(69): [ 20   0 -17   3 -18   8  -5   7   8  15  -6  -9   0 -13  -1  13 -12 -18
 -18   5   6  36   4  25 -14   1  -7  39  -4 -11 -12]
(61): [ -2 -42  -9  15   2   1   4 -23  -5 -45  -3  18   5   5  -5  30 -19   2
   9 -18  -1   7   9  19 -34   4  -1  -8  41  31   6]
(23): [-11  39   0 -14  -1  -5 -18  20  -7   3   1  25  13   5   7   6   8  15
  -9 -18  -6   7   4 -13 -12   0  -4 -17  36   5 -18]
perm: [-45 -42 -34 -23 -19 -18  -9  -8  -5  -5  -3  -2  -1  -1   1   2   2   4
   4   5   5   6   7   9   9  15  18  19  30  31  41] => (61)
perm: [-14   5 -13   0   0 -18   8  -1  25   8 -18  36   6  -5  39  20   3 -17
 -11   7   4 -18  13  -4 -12  15   1 -12  -6  -7  -9] => (69)
perm: [-17  36   5 -18 -11  39   0 -14  -1  -5 -18  20  -7   3   1  25  13   5
   7   6   8  15  -9 -18  -6   7   4 -13 -12   0  -4] => (23)
perm: [-18 -18 -18 -17 -14 -13 -12 -11  -9  -7  -6  -5  -4  -1   0   0   1   3
   4   5   5   6   7   7   8  13  15  20  25  36  39] => (23)
next: [ -5 -18  20  -7   3] => [1]
q: [ 20   0 -17   3 -18   8  -5   7   8  15  -6  -9   0 -13  -1  13 -12 -18
 -18   5   6  36   4  25 -14   1  -7  39  -4 -11 -12] => (69)

(65): [-19  40 -22 -27 -28  -7 -20   9  -7 -51 -21 -17  16 -17  22  12 -18   0
 -11 -19 -16  -6]
(9): [-18 -28  -6  12 -16   0   9 -27  16 -51 -22 -20 -19 -19  22  -7 -21  40
 -11 -17  -8 -17]
(8): [ -8 -23  27   7 -31 -17  25 -27   9  20  11   5   3 -32 -20  29 -39  16
  -7 -32 -29 -43]
perm: [-21 -17 -17  12  40  22 -22 -27 -19 -19  -6 -11 -18 -28   0  -8  -7   9
 -51 -16  16 -20] => (9)
succ: [27] => [7]
perm: [-21  40 -11 -17  -8 -17 -18 -28  -6  12 -16   0   9 -27  16 -51 -22 -20
 -19 -19  22  -7] => (9)
q: [-19  40 -22 -27 -28  -7 -20   9  -7 -51 -21 -17  16 -17  22  12 -18   0
 -11 -19 -16  -6] => (65)
perm: [-20 -17 -11  22  -6 -22 -18 -28  16 -19 -27   0 -17  -7  -8  12 -21  40
 -16 -19   9 -51] => (9)

(4): [ -3   4  10 -17 -27  22 -12  10  14  -1  -1  -2  -2   2  -3 -18 -11   1
  -2   6   8  11  10  -2  13  11 -17  -6   5 -15   0  -9 -12  23  15 -16
  -2 -31  -1  -8  23 -18  -2   2]
(102): [  0 -27  -6  -1   8  10   2 -15 -31  -2   1  22 -16 -11  15   5  10  23
  13  -8  -9  -1  -3  11 -18  -1  -2  -3 -17  14  11  -2 -12   2   6 -18
  22  -2  -2 -12 -17  10  -2   4]
(18): [ 10 -31  13  -3   4 -17 -17  -8 -11 -18  -2   5 -18 -16 -15  -2  23 -26
  10  10   0  -1  -2  -1 -12 -18  -6  22  -2 -12  -9   1   2  -2   6  -2
  14   8  -3  -1  11  15  23   2]
q: [  0 -27  -6  -1   8  10   2 -15 -31  -2   1  22 -16 -11  15   5  10  23
  13  -8  -9  -1  -3  11 -18  -1  -2  -3 -17  14  11  -2 -12   2   6 -18
  22  -2  -2 -12 -17  10  -2   4] => (102)
perm: [-31 -27 -18 -18 -17 -17 -16 -15 -12 -12 -11  -9  -8  -6  -3  -3  -2  -2
  -2  -2  -2  -2  -1  -1  -1   0   1   2   2   4   5   6   8  10  10  10
  11  11  13  14  15  22  22  23] => (102)
perm: [-18 -11   1  -2   6   8  11  10  -2  13  11 -17  -6   5 -15   0  -9 -12
  23  15 -16  -2 -31  -1  -8  23 -18  -2   2  -3   4  10 -17 -27  22 -12
  10  14  -1  -1  -2  -2   2  -3] => (4)
q: [ 10 -31  13  -3   4 -17 -17  -8 -11 -18  -2   5 -18 -16 -15  -2  23 -26
  10  10   0  -1  -2  -1 -12 -18  -6  22  -2 -12  -9   1   2  -2   6  -2
  14   8  -3  -1  11  15  23   2] => (18)
q: [ -3   4  10 -17 -27  22 -12  10  14  -1  -1  -2  -2   2  -3 -18 -11   1
  -2   6   8  11  10  -2  13  11 -17  -6   5 -15   0  -9 -12  23  15 -16
  -2 -31  -1  -8  23 -18  -2   2] => (4)

(44): [  4 -19 -25 -48 -46 -30 -39 -48 -35 -14  -2 -44  -8 -43]
(88): [ 13   7   2  -4 -11 -16 -21 -25 -26 -27 -25 -24 -18 -12]
(13): [  4  -2  -8 -14 -19 -25 -30 -35 -39 -43 -45 -46 -48 -48]
(10): [ -7  -8 -11 -12 -15 -16 -18 -18 -18 -16 -14 -11  -9  -4]
perm: [ -4  -9 -11 -14 -16 -18 -18 -18 -16 -15 -12 -11  -8  -7] => (10)
next: [-12 -15 -16 -18 -18] => [-18]
perm: [-43 -45 -46 -48 -48   4  -2  -8 -14 -19 -25 -30 -35 -39] => (13)

(144): [ -2  14 -23  -8   7 -18  35  -3   3  -5   2 -39]
(129): [-11   3 -14   0  17 -13  -6  11  -2  22  19 -11]
(78): [-3  5 -3  5 13  1 16  3 -1 27 10 -3]
(75): [-14   4 -13  -3  11 -17  11   5   4   9  14 -21]
(39): [-10  16  23   7  -4  -3   7   5  -2  -7  18 -10]
(189): [-21   9  -1 -21  11   4  12 -17  -2  12  -3 -33]
(151): [ -4   7   6  -3 -14  -7   0   9  -2   5  16   3]
(91): [ -4  -4   7 -32 -24  15   7 -24  12  15   0   7]
(67): [-32  15   7 -24  -4   7  11  -4   0   7  15 -24]
(100): [ -5  20 -14   6  20 -12  -1   7   6  15   8  -6]
succ: [23] => [7]
succ: [18] => [-10]
next: [  9  -1 -21  11   4  12 -17] => [-2]
next: [ -2  14 -23] => [-8]
q: [ -5  20 -14   6  20 -12  -1   7   6  15   8  -6] => (100)
perm: [-32 -24 -24  -4  -4   0   7   7   7  11  15  15] => (67)

(142): [29 -1 16  4 14]
(27): [19 33 15  5 -8]
(184): [ 16   8  48 -32  -7]
(49): [-21  29 -33  43   9]
(173): [20 -5  8 -1 28]
(98): [ 10 -13 -13 -11  13]
(108): [  1 -11  -4 -15 -20]
(198): [-19  -2 -23  29   4]
(101): [ 13 -13 -11   9 -13]
(194): [ 29 -23   4 -20  -2]
(3): [-13 -11  -4 -15 -20]
next: [-21  29] => [-33]
next: [-23  29] => [4]
perm: [-23 -19  -2   4  29] => (198)
perm: [-13 -13 -11  10  13] => (98)
succ: [-5] => [8]

(182): [ 24   7 -30  17]
(112): [ 13  24   7 -31]
(172): [ 29  15   9 -23]
(120): [12  7 -8 39]
(118): [35 10  7 -5]
(209): [-18  -6  23  31]
(29): [-13  24   1   9]
(200): [ 23  21   8 -28]
(105): [10  7 -7 39]
(174): [ -2  26  -4 -33]
(47): [ 25   1   1 -32]
(95): [ 40   7   2 -13]
perm: [-5 35 10  7] => (118)
perm: [-31   7  24  13] => (112)
succ: [12] => [7]
succ: [-4] => [-33]
next: [1 1] => [-32]
next: [24  1] => [9]

(122): [-43 -50   1  37  22  28 -29  -9   6  14  30 -42 -17  26 -25  27 -12   8
 -27  -8  20 -23   8  12  -7  -7 -27   2 -19  29 -19 -33  44   4  36 -40
  18  -6   8   1 -40   2  13 -44  15   4  13 -17   4  -9   8  10  17   6
   2 -19 -13  16  -6 -10   7   6   1]
(96): [-43 -50   1  37  22  28 -29  -9   6  14  30 -42 -17  26 -25  27 -12   8
 -27  -8  20 -23   8  12  -7  -7 -27   3 -19  11 -19 -33  44   4  36 -40
  18  -6   8   1 -40   2  13 -44  15   4 -16 -17   4  -9   8  20  28  28
  -7  11  15   3  -6  17   3  -3  12]
(124): [ 20 -33 -19  -9 -25  37  12  11   1 -42  -3   2  26  27 -40  15  12   4
   6  -7   3 -19   1   8   8  14  28 -44   3 -29  -8  15  -9 -40  -7  28
  11 -50 -12 -16   8  28  18  31  13  44 -17 -23  22  20 -43  36  17 -27
 -27   8  -6   4  -7 -17   4  -6   2]
perm: [ 28  18   8  -9  12  37  28   2 -44   8  11 -33 -29  26  -6   8 -42  -9
  17  -8 -27 -27 -25  -6  15  -7  36  22  27  30   3  -7   8  20 -17   1
 -50  11  15   1 -19   4  28 -19 -40   6  13  14 -43 -12   3  12  -7 -40
 -17  -3 -23   3 -16   4  20   4  44] => (96)
succ: [29] => [-19]
q: [-43 -50   1  37  22  28 -29  -9   6  14  30 -42 -17  26 -25  27 -12   8
 -27  -8  20 -23   8  12  -7  -7 -27   3 -19  11 -19 -33  44   4  36 -40
  18  -6   8   1 -40   2  13 -44  15   4 -16 -17   4  -9   8  20  28  28
  -7  11  15   3  -6  17   3  -3  12] => (96)
q: [-43 -50   1  37  22  28 -29  -9   6  14  30 -42 -17  26 -25  27 -12   8
 -27  -8  20 -23   8  12  -7  -7 -27   2 -19  29 -19 -33  44   4  36 -40
  18  -6   8   1 -40   2  13 -44  15   4  13 -17   4  -9   8  10  17   6
   2 -19 -13  16  -6 -10   7   6   1] => (122)

(33): [ 3 -8 24 24  1 -1 33]
(154): [-8 28 18 -4 -9 29 32]
(21): [-13  17  14  -6  38  13  37]
(31): [ 25 -28 -11 -11 -44 -19 -51]
(63): [ -9 -12   1   7  26  12   0]
(127): [-14 -23 -36   5  46 -19 -18]
(80): [ 24  21  21 -12 -36  -3  -7]
succ: [-28] => [-11]
succ: [-44] => [-19]
succ: [-14] => [-23]

(140): [-10  -9   9   1  -9 -19  -2 -26   6   5   4 -14 -24 -12]
(165): [ -9 -21   4 -32  -5  -5 -23  10 -19  10  20  -8 -15 -10]
(45): [ -1   2   0 -16  -1 -21  -6 -32 -25 -11 -32 -20   8  -2]
(130): [ 25  11 -27 -18  21 -30   7  19   0  12  -9 -28 -12  24]
(106): [-19   7  35  -4 -10  24 -24 -25  -8  -7  -2  31   4 -20]
(104): [-22 -29 -15 -15 -28  -3  -9  18 -14  -9  27  -7   3 -26]
(6): [-27 -25   2  14 -33 -12   6  24  -3 -21  32  -1  -4 -33]
(93): [  6   7   7  11  12 -14   4   4  15  14  20  -9 -41   7]
(59): [-22 -29  44 -15 -28  -3  -9  18 -14  -9  27  -7   3 -26]
(62): [  8   9   5   6  10 -25  18  11  21   8 -15 -25 -33   4]
(41): [  2   2  15 -29   5  26 -34 -30 -31 -10 -15  26  21  -2]
next: [ 24  -3 -21] => [32]
q: [  6   7   7  11  12 -14   4   4  15  14  20  -9 -41   7] => (93)

(26): [  5  -1  -3  -9  18  -4   6   3   7   1 -10   2 -17  -4 -13   7 -24 -21
   0 -20 -13   8   6  24   6   9  39  -2  13  28   6   8 -20   1  -2 -13
  -3  24   3 -12  -8  -1  21   9 -17   5  -8  -4]
(35): [  9 -11 -14  -3  -3  16 -10 -23 -24  -5  17  -1   3  15   9 -20   1   5
   6   5  11   6   1  -3  10  28   9   8  -2   6  13  39 -10  -7  11  -1
  11  -3  -3  13  -5 -10 -20 -19  11  26   0  -8]
(77): [ -2  -8   3   6  -9  -4  -1 -13 -24 -13 -13  -2  -4   6  28   7  21  24
   8   3   6   6   9   8   9  24   0  -8 -17  18 -17   1 -20 -12 -10   4
 -20  -3   7  -1  39 -21   2 -26   5  13  -3   1]
next: [ 9 39 -2 13 28  6  8] => [-20]
perm: [-24   7 -13   2 -12   8   1  -2  24  -3   0   3  21  -9 -13  39 -17  -4
  -2  18 -20   3 -20  -8  -3  -4 -21   1   9   8   6  -4 -13   7  -1   5
  28  -1  -8   6  24   6 -10   5   6   9 -17  13] => (26)
q: [  5  -1  -3  -9  18  -4   6   3   7   1 -10   2 -17  -4 -13   7 -24 -21
   0 -20 -13   8   6  24   6   9  39  -2  13  28   6   8 -20   1  -2 -13
  -3  24   3 -12  -8  -1  21   9 -17   5  -8  -4] => (26)
q: [  9 -11 -14  -3  -3  16 -10 -23 -24  -5  17  -1   3  15   9 -20   1   5
   6   5  11   6   1  -3  10  28   9   8  -2   6  13  39 -10  -7  11  -1
  11  -3  -3  13  -5 -10 -20 -19  11  26   0  -8] => (35)
next: [  8   9  24   0  -8 -17  18 -17   1 -20] => [-12]
next: [ 1 -3 10 28  9  8 -2  6] => [13]
next: [  6  13  39 -10  -7  11  -1] => [11]

(53): [  8 -12  17  20 -26   9 -23   8 -21  -8  -9  -2  27  11  -5  16  13  -8
  27  -9 -15 -18  24 -12  -7  20 -15  -9 -13  17 -11   9  -7   6  -9 -21
   0   1   1   4  17 -15  12 -14  10  21  11  12]
(42): [  8   7  20   3 -27  25  -2  -8 -14   2   5 -23  13  14 -11  -1 -10  -7
   1   8   0 -10 -32 -24  18   5  -3   7  33 -12  -2 -20  -1 -12 -12  -6
  -9  -9   0  -7   9  23 -22 -26  20   1  18   1]
(126): [-23  -6  -2   9   5  33  -7 -20   2 -12 -14   8   0 -11  -2 -24   1   7
 -27   1  25   1  13   0   7  -1   0  -9 -10 -10 -12   8  23  -9  18   5
  -7  20  -8 -32  -3 -26 -12 -22  20  18  14   3]
succ: [-18] => [24]
next: [-21  -8  -9  -2  27  11  -5] => [16]
q: [  8   7  20   3 -27  25  -2  -8 -14   2   5 -23  13  14 -11  -1 -10  -7
   1   8   0 -10 -32 -24  18   5  -3   7  33 -12  -2 -20  -1 -12 -12  -6
  -9  -9   0  -7   9  23 -22 -26  20   1  18   1] => (42)
perm: [  3  14  18  20 -22 -12 -26  -3 -32  -8  20  -7   5  18  -9  23   8 -12
 -10 -10  -9   0  -1   7   0  13   1  25   1 -27   7   1 -24  -2 -11   0
   8 -14 -12   2 -20  -7  33   5   9  -2  -6 -23] => (126)

(193): [  1  -7  -4  -4  -1  -3   0 -11 -15 -11   0  -7   4   0   2  -9  -1  -6
  -1   6 -13  -8  -9  -6  -6  -2  -2  -7  -6   6  -1  -9 -11  -7  -1  -6
  -5  -1  -9 -12   3  -8  -2  -5  -2 -10  -1   0  -5  -3  -6  -1 -10   4
  -6  -2  -1  -7  -3  -4  -5]
(92): [  9   0   3   9   3 -15   4   3   6  -6   0   2   7  10   1   1  -1   3
   7  -1   2  -2   2  -2  -8  -3   6   3 -16  -7   1   5 -12  -1   3   6
   1   2  -5 -11  -3 -10  -5   2   0 -12   0   3   4  -4   3  -1  -5  10
   4  -1   5  -5   6   7   7]
(55): [ -5 -11  -4  -1  -7   2  -5  -5   4  -2  -9  -6 -11  -6  -1  -6   0  -3
   0  -2  -1   0  -1  -3 -12  -6  -7  -9  -6  -6 -13   0  -7 -10  -7  -8
   1  -2   4  -2   0 -10  -1  -7   0   6  -3  -6 -11   6  -4 -15  -2  -1
  -5  -8  -9  -4  -1   3  -9]
(73): [ 6  8  7  7  1  5  4  9 -4 12  2  6  5 -3  8  6  3  4  1  3  7  9 -1 11
 16 14  0  4 19 10  6  0 17  8  7  2  3  9 11  3 16  7  8 10  2  4 -2 10
  3 16  1 -3  8  0 -1  8 -3 15  5 -2  7]
(175): [31  9  9 19 25 24 22 20 28 14  9 26  9 30 17 27 23 20 37 23 19 22 17 11
 22 14 18 22 23 15 15 27 16 18 27 31 24 14 21 16 21 11  7 28 15 14 10 28
 32 23 11 19  8 28 23 12 18 15 24 34 24]
(138): [ -2  -3  -1 -13   4  -7  -8   0  -7  -9 -11   0  -2  -6   4  -3   6   2
  -4  -5   0 -10  -2  -5  -9  -4  -2 -12  -7  -3  -9  -6   1  -8  -6  -7
  -6   0 -15  -5 -11   3 -10  -9  -1  -1   6 -11  -1  -6  -4  -2  -1  -6
  -6  -1   0  -1  -1  -5  -7]
(197): [17 11 13 20 12 48 14 14 13 39 30 10 -1 10  9  7  9  7 15 38 17 18  7 11
 45 24 -5 17 42 27 39 16 27  4 12 17 17 14 44 33 30 11 21 43 14 29  4 40
 -6 -1  8 15 11 21  9  9 16 29 16 13 16]
(99): [ 22 -17 -11  12  12 -23  13   4  16 -12 -12   8   4  16   8  10   9  10
   7 -15 -14  -6   3  -9 -16 -18  17  10 -22 -11 -24  15 -12   3  13  12
   6 -12 -19 -23 -15 -16 -10 -19  11  -7  13 -19  18 -18  -5  12  -8  14
   8   8  13 -18  17   9  14]
(153): [ 21 -16 -21  21  33 -30  19  22  18 -35 -20  17   7  20  21  27  24  17
  24 -31  -9 -16  17 -13 -35 -25  16  19 -30 -28 -36  26 -17   3  13  14
  15 -26 -36 -26 -20 -11 -21 -30  17 -17   7 -36  31 -32  10   9 -10  22
  15  16   9 -30  24  17  21]
(180): [ -5  11  10  -5 -10  21  -1  -7  -5  23  20  -6  -6 -10  -5  -7  -6   3
  -5  20  12  14  -3   4  29  16  -6   7  25  15  19  -7  14   2   1  -5
  -5  11  18  16  20  12  13  26   3  18  -1  20  -8  24   2  -1   2  -4
   3  -4  -2  21  -8  -7  -1]
perm: [ -7  -5  -1  -1   0  -1  -6  -6  -1  -2  -4  -6  -1 -11   6  -1  -1  -9
 -10   3 -11  -5 -15   0  -6  -7  -6  -8   1  -6  -9  -3  -7 -12  -2  -4
  -9  -5  -2 -10   0  -5  -4   2   6  -3   4  -6  -2   0 -11  -9  -7   0
  -8  -7   4 -13  -1  -3  -2] => (138)
q: [ -2  -3  -1 -13   4  -7  -8   0  -7  -9 -11   0  -2  -6   4  -3   6   2
  -4  -5   0 -10  -2  -5  -9  -4  -2 -12  -7  -3  -9  -6   1  -8  -6  -7
  -6   0 -15  -5 -11   3 -10  -9  -1  -1   6 -11  -1  -6  -4  -2  -1  -6
  -6  -1   0  -1  -1  -5  -7] => (138)
q: [ 21 -16 -21  21  33 -30  19  22  18 -35 -20  17   7  20  21  27  24  17
  24 -31  -9 -16  17 -13 -35 -25  16  19 -30 -28 -36  26 -17   3  13  14
  15 -26 -36 -26 -20 -11 -21 -30  17 -17   7 -36  31 -32  10   9 -10  22
  15  16   9 -30  24  17  21] => (153)
next: [ 0 -7  4  0  2] => [-9]
perm: [-15 -13 -12 -11 -11 -11 -10 -10  -9  -9  -9  -9  -8  -8  -7  -7  -7  -7
  -7  -6  -6  -6  -6  -6  -6  -6  -5  -5  -5  -5  -4  -4  -4  -3  -3  -3
  -2  -2  -2  -2  -2  -1  -1  -1  -1  -1  -1  -1   0   0   0   0   0   0
   1   2   3   4   4   6   6] => (55)

(79): [ 13   6  23  15 -28 -20  -9  44  37 -37   4  32   2   6 -27  11  21  28
  -2]
(114): [ -4  40  22 -28 -22  32   3 -18   6  23 -25 -17  -6 -15  -5  13  13 -30
 -18]
(131): [  6  23  13  32   3  -6  22 -30 -16 -22 -28  40 -18 -18  -5 -15  -4  13
 -25]
(103): [ 19  18  41  15  44 -37  37  -9   4 -20 -28  32  10 -19  -7   7  38  43
   6]
perm: [ 13  32 -18  13  40 -28  22  -5 -17   6 -25  -6 -15 -18  -4 -22  23 -30
   3] => (114)
next: [13  6 23 15] => [-28]
perm: [-25  13  -4 -15  -5 -18 -18  40 -28 -22 -16 -30  22  -6   3  32  13  23
   6] => (131)
succ: [28] => [-2]
next: [ 15  44 -37  37  -9   4 -20 -28] => [32]

(50): [-22  -5   5 -28 -18  -5   5 -17  34 -36 -18 -25 -36  26 -34   7 -13 -14]
(109): [ 12 -11  12   8  -8  16  19  -6   4   9 -12  -9  -2  -1  -2  44  -6  17]
(54): [ 44 -12  12  12  16   4   0  -6  -9  -6  19 -11   9  -2  -2  -8   8  17]
q: [ 12 -11  12   8  -8  16  19  -6   4   9 -12  -9  -2  -1  -2  44  -6  17] => (109)
perm: [-36 -36 -34 -28 -25 -22 -18 -18 -17 -14 -13  -5  -5   5   5   7  26  34] => (50)
perm: [-12 -11  -9  -8  -6  -6  -2  -2  -1   4   8   9  12  12  16  17  19  44] => (109)

(66): [ 30  26 -15   5   4  23  16  25]
(150): [  6   4 -21 -18  40 -21  11 -14]
(28): [-15 -15  30  22   5   4  16  25]
(113): [ -3   7  48  25  14  -9 -34  13]
(38): [ -7  14 -21  30   5   0 -33   6]
(90): [ -2   7  48  25  14  27  22 -30]
perm: [ 30  23   4  16 -15  26  25   5] => (66)
succ: [27] => [22]
succ: [-3] => [7]
next: [30 22  5] => [4]

(46): [ 23 -44 -16  37  44 -36  10  23  12  20 -35 -48  11  23 -29  11   1 -48
  38  20   6  50  -1 -17  22 -29  31 -46 -38  43  30  29 -14  33  -2   8
  26  -8 -46 -22 -12  26  11]
(20): [ -8 -48  11 -44 -46 -16  22 -17  50  10   1  20 -29  -2  12 -29 -46  30
   8  23 -38  -1  38  37  20  26 -12   6  43 -22  33  23  12 -48  29  11
  31  44 -36  23 -14  27 -35]
(52): [ 16  -8   3  -7 -28   2  29 -28 -31 -34  -5   7  35  26 -10  25   0  18
 -20 -19  33  18  43  10  28 -21 -32   5  -6   2 -24 -28   4 -29  41  31
 -31 -41  -3   6 -40   1 -12]
succ: [5] => [-6]
succ: [-6] => [2]
perm: [-48 -48 -46 -46 -44 -38 -36 -35 -29 -29 -22 -17 -16 -14 -12  -8  -2  -1
   1   6   8  10  11  11  11  12  20  20  22  23  23  23  26  26  29  30
  31  33  37  38  43  44  50] => (46)
succ: [27] => [-35]
q: [ 16  -8   3  -7 -28   2  29 -28 -31 -34  -5   7  35  26 -10  25   0  18
 -20 -19  33  18  43  10  28 -21 -32   5  -6   2 -24 -28   4 -29  41  31
 -31 -41  -3   6 -40   1 -12] => (52)

